Here are a small network's activations along a few directions, averaged over the inputs that share one value of a field.
Values that are neighbours, or in one group, have similar rows; names and order tell nothing.
Strong random noise was added to every row along 5 fixed directions; ignore it. To show where, here is one row again and again, with new noise each time:
[-208 -755 -164  -22   65 -279  -26   48  137   -3  241 -149  235 -701
   28 -477   -5]
[ -73 -365   38 -258 -165 -168  169   30   70 -229 -125  234  -25   37
  -72   62  -21]
[ -20  -43 -328 -141 -375  -84 -346  113 -275  -39 -419 -165  323  170
  182 -657 -549]
[ 164 -740 -242  386  -50 -134  222 -102  357  309  143   90 -396 -396
  137 -209 -207]
[ -63  320   61   45  189    2   82 -231 -117 -206 -227  -46  -88  397
  231  104   -5]
[  27 -180  178  187  -98   20  156 -160  268   63  162  372 -431   86
    8  390  154]
[-121 -283  228  112 -562   83 -389   70  252  244  451  484 -143 -180
 -166  184  173]


Field MEM:
toba: [-196  287 -218   -5 -302   34 -845  167 -122  310   97 -679  647 -294
  -51 -834 -305]
repa: [  72  498   21  246  656  135  380  -96 -229 -105   62 -181 -221  -49
  100  201  256]
vav: [-209    1  247  119  -64  -54 -356 -146   67   19  426  -26   30 -430
 -138   -1  247]
fugo: [ 222 -414 -174 -420  404 -233  555  272  -55 -246 -368 -117  169 -128
  214 -131 -185]
ligi: [-111 -253  -63  -61  424  -62  292  -34  185  142  315 -272  183 -436
 -276   70  309]
mivi: [ 228  143 -199 -209   -4   91  546  107 -245 -256 -612  231 -153  501
 -247  118 -169]
lada: [ 426 -258 -144  -92  -86  -54  434   27   94  133 -493  244 -364  529
  218  201 -453]
goper: [ 576  183  -75  397  -66  279  204  144  184  374  -58  277 -615  184
  188  329 -188]
zutu: [-122 -149   32   36  280 -162   34 -125  -53 -203   68 -164   89 -145
   91  -64  107]
bobob: [ -15 -284 -122   97  214  140  378   -9  166  141  285  -20  -45 -276
 -249  171  358]
rega: [ 179  -70   -4 -478 -576 -233  -22  173   51 -237 -444   88   79  261
 -340  -21 -420]
MEM is arranged as a ring.
Question: Going along MEM from rega by way of its neighbour toba, in what order are vav, fugo, ligi, bobob met?
Answer: ligi, bobob, fugo, vav
Question: Name the neighbours of repa, in listed order.
Answer: mivi, goper

Field LUMAD:
lovu: [-141  139   35 -107  237  -31  119 -391  234    2 -169 -408   -7  125
  231  -14   57]
gor: [ 274 -522 -265  444   49  -54  471 -340  425  425  118 -148 -558 -164
  -81  -45 -312]
pil: [  93 -231  127  -14 -104 -256  123   22  -19 -112  -29  431 -381  115
  111  371  151]
todo: [ -52  761 -162 -403 -445  386 -221   81 -397 -111 -509   13  401  562
 -126  -20 -290]
rek: [ -16  299 -105 -395  -43  -95 -154  326 -387 -170 -269  138  459  197
   47 -142  -55]
fizo: [ 168 -233 -150 -529  160  -60  638  263   -7 -275 -378   87  156  152
 -222   15  -23]
tepul: [-122 -273  -88  511  186 -157 -403 -191 -116  123  283 -369   65 -578
  391 -566 -141]
fudu: [-233 -275  219 -573  369 -147  411  362 -168 -432 -117    2  380 -306
 -313  138  397]
pob: [-386  543  -50 -318  465 -101  -55  -37 -491 -748 -395 -611  686  215
 -201 -366    1]
gobu: [  12  591  266  740  417   12 -297 -506  344  281  557 -244 -467   49
  311  290  240]
ros: [ 216   -2  -13  247   82  218   62   20  -81   56  -20  110 -240  205
  375   78  -77]
LUMAD is arranged as a ring.
Question: Name the neighbours of fizo, in listed order.
Answer: todo, fudu
Question: Name the neighbours of gor, in listed order.
Answer: lovu, pob
Question: Name the neighbours of tepul, in listed order.
Answer: pil, gobu

Field VUTOV:
kob: [  81 -193   -9   45 -217 -147 -386   85 -189   84   29  160   77  -42
  160 -130 -107]
kifol: [ 419  102 -389  327 -418  171   91 -265  221  458 -387  107 -712  457
   62   34 -652]
neli: [  96  236  178  618  546   66   -1 -486   -3   51  201 -178 -358  207
  520   71  -51]
kir: [ -21  372  247  372  293  327 -247   10   -5  412  439  -35   24 -105
  169  331  449]
kalit: [ 199   -7  -34  -38 -356  259  200  246   38  213   91  544 -126  118
 -184  340   17]
nop: [ 286 -462  -99 -251 -277  -75  -74  418   19  -78 -211  143   38 -286
  -13 -283 -330]
biga: [-366 -301 -136 -446  243 -169   57   80  -74 -336  -37 -453  441 -445
 -334 -442   89]
bera: [ 348  -41 -181  373   19  172  365   63  414  393  116  147 -580   99
 -154  265  -49]
kiduf: [-105  118  201  558   96  -50 -109 -383  240  188  353  -79 -204 -110
  263  192  349]
segu: [-407  -23  186 -356  299 -335  566 -297 -137 -628  -73   21   97   11
 -195  216  371]
leli: [  13 -227   35 -259  -76 -303  381 -156  110 -189 -273  120 -115   68
  -35   87   -4]
binet: [ -66  -73  174 -362  219   31  116  336  -50 -403 -171  117  114   27
  -55  137  200]
rep: [-206  307 -124   58  617   -3   64 -198 -119  -85   87 -676  408  -97
   72 -207   48]
VUTOV is arranged as a ring.
Question: Going along VUTOV from kiduf by way of its neighbour neli, in what order are kob, bera, segu, leli met?
Answer: kob, bera, segu, leli
Question: Name the neighbours of kir, in listed order.
Answer: kalit, binet
